These are the activations of a small neural network, seen along a few directions. Each row is one input.
Each table varies a few parts of the input and shows all the possible inputs, shuffled.
Descriptions start from the smaller parts, as in this example, which fits no table here: one of 4 places along a line, together with either a single point or one of 9 places along a line or (one of 3 separate values, together with one of 5 places around a ring).
Shared parts are said once, and a part with two or three values counts as separate values.
In the rows, zero is written as 128.

Other details of the inputs shift rows strongly along two fixed directions, in all tables alike. That doesn't count.

Rows:
r1: [ 45 127  95 117 115 148 109  63  93  58 136 164 101]
r2: [235  71 136 110 125 177 123 137 150  95 112  78 162]
r3: [ 88 127 116 144 122 165 111  79  95  94 115 132 114]
r4: [159 160 156 125 160  65 137 114 178 195 140 115 131]
r5: [191  54 123  77 144 160 156 135 152 131 122 111 201]
r6: [164 169 155 162 122  82 147 164 114 184 118  95 127]
r7: [149 186 133 144 149  72 149 107 124 192 149 139 130]
r8: [117 158  78 135 120 155 116 104 121  90 132 133 131]
r9: [130 156 126 120  98 145 127 150 143 115 129 144 119]
r10: [ 69 133 140 120 141 103 142  98 126 137 128 146  96]
r11: [186 181 143 158 165  98 124 111 143 180 132  98 120]
r12: [167  16 147 100 146 170 136 172 132 128 111 121 167]
r13: [224  69 128 114 112 181 145 151 130 110 108  89 177]
r14: [ 56 168 110 138 122 101 126 157 143 111 145 161 106]
r15: [ 76 116 109 139  77 172 111  99 104  51 114 134  96]
r16: [128 164 152 179 119  79 137 149  99 197 128 109  88]
r17: [ 47 146 145 150 124 118 130 118 140 118 137 169  76]
r18: [ 67 103  77 106 121 143 101  96  87  71 136 154 120]
r19: [120 120  78 101 127 154  95  78 139  54 158 135 142]
r20: [149  81 114 131 140 162 114 124  89 126 106 107 151]
r21: [174  46 128  76 151 146 150 155 135 126 115 103 204]
r22: [118 157 170 156 119  93 130 166 115 198 125 133  89]
r23: [118 148 112 121 144 100 133 122 103 131 140 133 148]
r24: [ 55 190  69 147 114 124 103 114 102  84 138 138 109]
r25: [ 80 150 163 147  96 138 125 127 120 130 127 147  82]
r26: [186  69 140 105 143 161 120 142 184 103 131 123 164]
r27: [104 142 148 130 162  56 147 139 123 203 116 135 104]
r28: [200 161 187 135 133 103 128 152 168 184 120 111 121]
r29: [153 155 157 145 148  94 158 159 165 191 137 143 131]
r30: [ 85 119 100 106  82 176 106 159 123  54 135 139 133]
Each input here is: one of 5 places along a line, together with one of 6 places around a ring.
- Changing only the place on the line of 5 turns r23 into r1. The same change can be made to r6. Which row results? => r15
- A walk changes only the place on the ring of 6. It starts at r9 and steps to r29. List the rest of the walk in order. => r5, r7, r8, r13

Rows:
r31: [124  91 137 105 115 147 134 152 143 108 126 136 139]
r32: [ 99 104 106 112 138 134 123 118 111 106 127 139 136]
r33: [139 114 107 111 121 149 114 112 142  87 131 122 140]
r34: [165 137 148 149 133 124 137 138 129 158 120 116 133]
r35: [125 127 144 138 153 103 140 124 119 167 127 126 122]
r36: [ 68 134  86 111 118 131 118 106 117  83 141 151 124]
r37: [113 122  98 112 134 138 121 115 128  99 135 138 147]
r38: [131 167 139 154 124 113 130 137 122 152 126 120 114]
r39: [167  85 132 110 136 160 126 122 137 110 118 114 162]
r40: [108 159 150 151 135  99 132 124 111 171 129 137  98]
r41: [ 86 149  72 111 116 130 104 105 133  73 149 147 126]
r42: [ 91 118 106 109 106 157 116 142 155  75 137 151 125]
r43: [118 123 163 136 134 104 137 158 137 161 126 137 114]
r44: [103 111 125 123 129 137 122 113 117 111 121 133 118]
r45: [131 137 144 132 127 121 135 124 117 148 127 130 122]
r46: [131 187 132 160 123  97 127 128 133 154 137 127  97]
r47: [178  96 156 127 127 143 142 147 113 151 108 101 153]
r48: [123 181 142 152 134  99 131 122 128 162 136 136 105]
r49: [139 105 141 140 127 136 132 136 111 143 114 122 125]
r50: [141 158 144 129 130  99 135 157 165 162 136 131 117]
r51: [ 94 113  99 113 122 141 126 109 124  89 135 138 129]
r52: [ 98 114 111 114 115 146 121 108 125  87 127 136 125]
r53: [218  77 146 108 140 162 132 137 134 133 117  99 176]
r54: [224  77 149 114 135 161 136 153 128 133 107  82 177]
r55: [138 140 145 146 123 115 141 133 120 157 121 125 118]
r56: [110 129  87 113 121 142 111 107 142  80 143 132 131]
r57: [124 150 154 157 128 101 133 142 106 176 118 119 106]
r58: [ 97 181 121 148 139  92 128 111 136 147 145 138 104]
- Changing only one part turns r31 into r43. The same change can be made to r52. Which row results? => r44
- What is each input in this table made of? => one of 4 places along a line, together with either a single point or one of 6 places along a line
- A walk changes only the place on the line of 4. It starts at r35 and steps to r51. List the rest of the walk in order. => r58, r56
- A walk changes only the place on the line of 6. It starts at r37 and steps to r58. List the rest of the walk in order. => r39, r48, r34, r38
- Which other rows agree with r41 in the place on the line of 4? List them by row number. => r33, r46, r50, r53, r54, r56

Rows:
r59: [177  40 129  96 175 152 128 105 123 129 114 105 177]
r60: [156 180 132 147 137  96 137 143 137 170 137 129 126]
r61: [185  66 153 102 138 157 144 136 156 132 115 112 167]
r62: [116 136 122 123 108 141 142 114 115 116 131 139 127]
r63: [167 172 133 152 143  97 133 155 137 175 133 104 132]
r64: [121 161 164 151 138 102 142 115 136 175 133 143  94]
r65: [139 129 114 126 125 127 108 136 154 108 134 109 119]
r66: [109 159 103 121 117 137 120 127 134 104 138 145 135]
r67: [119 132 159 135 136 122 130 125 125 151 123 134 107]
r68: [180  72 149 103 139 165 146 158 117 138 112 117 181]
r69: [121 131 130 125 171  74 133 109 133 172 136 129 124]
r70: [167 148 141 147 133 120 126 118 127 145 129 118 125]
r71: [100 133 109 119 114 154 102 102 141  78 132 142 114]
r72: [129  67 133 111 125 153 125 146 132 102 112 121 137]
r73: [228  70 146 126 142 166 126 140 127 130 109  75 177]
r74: [ 91 162  91 119  97 142 113 105 121  79 136 141 121]
r75: [138 162 152 133 138  91 129 128 155 164 134 130 114]
r76: [ 92 146  96 120  98 151 128 105 122  83 133 141 125]
r77: [139 145 150 154 137  98 140 168 110 193 120 122 124]
r78: [107 161 155 168 130  96 136 129 106 166 119 128  93]
r79: [141  69 130 128 115 170 115 136  99 104 109 113 141]
r80: [128 137 130 125 173  69 143 122 129 183 139 129 140]
r81: [137 147 134 120 130 112 130 137 149 138 137 132 138]
r82: [150 162 142 140 136  90 127 132 155 160 137 126 106]
r83: [107 133 152 151 134 113 128 132 122 150 116 129  95]
r84: [132  64 129 112 120 154 113 152 127 108 115 119 134]
r85: [116 139 149 129 129 111 140 125 146 148 138 144 108]
r86: [115 143 112 124 119 143 137 129 136 115 133 143 140]
r87: [150 152 127 129 130 105 130 142 150 139 140 129 129]
r88: [119 152 135 129 127 108 144 134 152 144 138 140 128]
r89: [126 146 145 129 121 117 143 131 104 153 122 127 124]
r90: [ 92 131 127 114 118 126 129 140 130 112 137 147 123]
r91: [104 141 107 126 108 155 107  99 124  75 134 139 123]
r92: [177  61 115  94 172 145 142 127 114 139 119 113 198]
r93: [ 85 154  76 123 104 132  99 133 149  64 149 131 112]
r94: [183  57 144 113 140 165 148 168 115 135 100 107 181]
r95: [127  92 135 117 118 170 124 119 106  95 119 128 139]
r96: [119 119 137 134 125 109 128 163 125 151 126 128 123]
r97: [131 114 154 148 134 121 121 142 117 161 114 120 106]
r98: [116 144 111 126 154  90 139  99 103 155 134 125 135]
r99: [ 82 126  95 130  92 145 111 132  94  91 122 133 110]
r100: [120 130 122 135 162 100 129  91 107 148 134 125 132]
r101: [108 154  79 129  99 143 104 120 120  75 136 115 118]
r102: [115 129 134 135 117 146 134 105 118 113 131 142 119]
r103: [134 148 147 147 128 125 141 109 129 147 127 129 123]
r104: [ 81 129 106 111 106 142 129 123 140  83 146 159 122]
r105: [ 88 124 121 128 118 120 129 149 129 111 128 139 118]
r106: [142  70 144  97 128 158 128 140 135 109 119 125 146]
r107: [ 91 126 111 123 112 160 116 100 143  81 131 146 112]
r108: [142 177 142 163 141  91 116 128 145 167 133 109  92]
r109: [ 79 128 100 128  98 145 123 126 100  84 119 134 113]
r110: [108 139  99 127 112 148  99 104 141  75 137 141 102]
r111: [162 175 135 145 127  96 137 127 124 166 132 118 121]
r112: [125 126 123 120 122 146 144 133 127 122 133 146 143]
- Changing only one part turns r59 into r100. The same change can be made to r108. Which row results? => r73
- Changing only one part turns r91 into r66. The same change can be made to r70. Which row results? => r60
- What is each input in this table made of? => one of 6 places around a ring, together with either a single point or one of 8 places along a line
- Which other rows agree with r65 in the place on the ring of 6? List them by row number. => r61, r69, r72, r75, r82, r84, r85, r106
- Which other rows agree with r90 in the place on the ring of 6? List them by row number. => r80, r81, r87, r88, r93, r96, r104, r105
- A walk changes only the place on the line of 8. It starts at r101 and steps to r111. List the rest of the walk in order. => r74, r76, r62, r89, r109, r99
